A small network was shown many inputs. Here are its activations along a few directions, one row for each input.
In each table, some parts of the input vary, and every possible input appears once, in random order.
A made-up example of a description, with smaller parts first: ring(5) and (point or (values(2) and line(4)) or line(9)).
Shared parts are said once, and a part with two or three values counts as separate values.

Other details of the inputs shift rows strongly along two fixed directions, in all tables alike. That doesn't count.
To show where, the next rows are all for the same input, with only those details redrawn:
  2 -11 -22 -26  16  -8   2  10   7   4  -8   8   2
  2 -11 -22 -26  16  -7   2  10   7   4  -8   8   2
 19  31 -23  39 -10   3  31 -19  -3 -30  35 -32  12
-15   9 -16   7   0 -19  24 -22 -30 -21 -15   6 -18

A family of inputs:
R1: -12   0 -11  15  -7 -12  13 -21 -41 -18 -18   7 -10
R2:   4  -2   4 -10   0   7 -22  20  -7  18 -24  12  19
R3:   3  -4   0 -27   8  11  -3  24 -14  16  -2  11   3
R4: -23  -1   6  17 -20  -6   1 -27 -24 -24  -9  18 -14
R5:  17 -20   7  -1  20   7  -9   7   6  17 -31   6   4
R6:  11 -18 -11 -10   2   5 -16   7  -7  15 -18  21  20
R7: -12  -7  10 -31   2   7  -5  22   7   4  11  16 -10
R8: -19 -12   6 -20 -15 -27 -21 -14  22  54   0 -15  -4
R9:   2  -1  -5 -30  11   7   2  25  -9  15  -1  10  -4
R10: -16   5  19  21  11 -16  16 -27  -4 -26 -14   1 -35
R11: -10  -8  16 -25  -7  15 -11  18   2  10   5  22   1
R12:   4  34  10  43 -26  14   6  -6   4 -33  38 -35  11
R13: -13  18   8  11 -14   4  17 -11 -51  -6 -12  13 -12
R14:  37   6 -29  12   2  19   4  16  28  -3  40 -29  35
R15: -10   2  -9  18 -12  -6  10 -23 -40 -14 -22  12  -6
R16: -20  20   0  14  -5 -13  12  -7 -36 -16 -22  -2 -19
R17:  -2  -2  -2 -18   8   3 -15  24  -4  11 -17   1   8
R18: -33  22  11   7 -10 -16  10 -14 -14 -28  -8   2 -28
R19: -13  -1   8 -36   6   3   0  19  13   2  12  15 -13
R20:  20  48  -8  32 -12  14  38  -6 -13 -22  46 -33   4
R21: -32  16  13  13 -14 -12   4 -10 -20 -26  -9   2 -26
R22:  14 -18   1  -6  30  -2  -2  11  11  12 -24  -1  -7
R23: -28  -1  -2  12 -12 -14   9 -23 -20 -30  -3  12 -23
R24: -12 -15  -9 -27   9  -6  -7   6  23  -6   4  14  -6
R25:  25  15  10  17 -18  29 -23  22  37   0  37 -20  41
R26: -14  -5  14 -17  -6   7 -24  18  12   5 -10  12   6
R27: -21  12  26  14 -26   3   6 -15 -37 -14   0  23 -12
R28:  21  -7 -15   8 -25 -11 -10 -23  48  41  49 -42  25
R29: -13  -5  25  28   3  -9   6 -25 -15 -22 -18   3 -27
R30:  42  -4  17  30   2  29 -18   8  45   3  28 -19  31
R31:  13 -12   0 -12  35  -6   4   8  16  10 -22  -1  -9
R32:  22 -21  11   4  17   6 -14   6   2  20 -33  11  10
R33:  -1  -1   0 -14   3   8 -17  21  -4  16 -22   6  13
R34: -11 -10  14 -28  -1  10  -9  21   2   5  10  17  -4
R35:  -9 -23  -3 -20   2   1 -17   7  12  -3   1  16   2
R36:   0 -21  15  -7  23  -1 -11   7  26   2 -12   5 -14
R37:  50   1  -2  28  16  24   1  13  32   4  23 -38  29
R38:  18  11  12  56 -23 -17  13 -55  22  21  34 -55  -2
R39: -15 -14   9 -27 -16 -19  -9 -13  13  59  15  -5  -8
R40:  -8  17  12  16 -16   3  12 -13 -54  -3 -13  19  -5
R41:  31  -1  -4  16 -15  27 -20   8  37  -3  43 -10  42
R42:  -4   6  -8 -26  16  -5  -4  22   6   8 -15   0  -1
R43:   4 -23  21  -2  13   7 -18   4  21   7 -18  11  -4
R44: -15   9 -16   7   0 -19  24 -22 -30 -21 -15   6 -18
What do these inputs look like to the network?
Answer: line(4) and (point or (values(2) and line(5)))
The inputs of R3 and R1 match in every part but the line(4) part. If R27 is changed in the same way as R3 into R1, which row does it become?
Answer: R41
Change only the line(4) part in R24. List by row number the other rows that result.
Answer: R10, R18, R19
Which other rows agree with R22 in the line(4) part? List them by row number.
Answer: R5, R10, R29, R30, R31, R32, R36, R37, R38, R43

A family of inputs:
R45:  21   7 -10  -2   5  15   2  19  23  -3  30 -15  18
R46:   7 -30  -1 -48  30   8 -23  37  26  25 -19  23   9
R47: -19 -25   4 -28  10 -15 -17   3  -1  18 -32  21 -13
R48: -15  12  13  12 -18  14   3  -1 -25 -19  -1  10  -4
R49:  -9  -2  -1  -1   3  -6   0  -1 -15  -9 -17   9  -8
R50:  21   9  -8  14  -8  10   5  -1  23   3  38 -27  20
R51: -12   7   5   9  -7 -10   8 -17 -11  -3  -5  -3 -14
R52:  25   7  -1  24  -4  14  -1  -2  28   1  30 -25  21
R53:  -6   0   6  16  -7  -9   7 -20 -15  -1 -10   0 -12
R54: -12   6   3  11  -9 -11   6 -19 -10  -4  -6  -1 -11
R55:  21   1  -2   6   0  11  -6   9  29   9  25 -24  17
R56:  -8   2  10  16  -5  -7   6 -18 -11  -5  -8  -1 -15
R57:  -5  12  -5   8  -4  -4  13  -9 -22 -11  -6   2  -7
R58:   7 -30  -9 -50  26   5 -25  37  20  29 -18  19  12
R59:  -9   2   3  14  -8 -11   6 -18 -17  -1  -8  -4 -10
R60: -16  10  25  14 -23  -3  -6 -12 -19  -4   3   8  -8
R61: 24 -5 -5 -5 11 16 -9 20 26  2 11 -5 22
R62:  -4  -3   1   0   5  -3   4  -4 -18  -5 -18  12  -8
R63:  -8 -28  -3 -41  13  -7 -20  15  21  25 -13  17  -1
R64:  -7  12  -3  10  -4  -5  10  -9 -17 -16  -7   3  -7
R65:  26  15 -14  12  -3  17   8   8  16  -7  37 -21  22
R66:  -8  14  -1   9  -2  -4  13  -7 -18 -14  -6   2 -10
R67: -16 -13   1 -19   2 -14  -4  -4  -8  16 -23  14 -12
R68: -15  -5   4  -7  -1 -12   3 -10  -7   2  -7   5 -16
R69:  26  15  -7  18   0  17   5  13  17 -10  31 -26  22
R70:  -9   8  -5   8  -4  -5  11  -8 -17 -18  -1   4  -9
What do these inputs look like to the network?
Answer: values(2) and (point or (values(3) and line(4)))
The inputs of R48 and R60 match in every part but the values(2) part. If R66 is changed in the same way as R48 into R60, which row does it become?
Answer: R51
Change only the values(3) part in R66. List by row number the other rows that result.
Answer: R57, R64
Change only the line(4) part in R66. List by row number the other rows that result.
Answer: R45, R46, R69
Change only the values(2) part in R64. List by row number the other rows that result.
Answer: R54
Change only the line(4) part in R65. List by row number the other rows that result.
Answer: R57, R58, R62
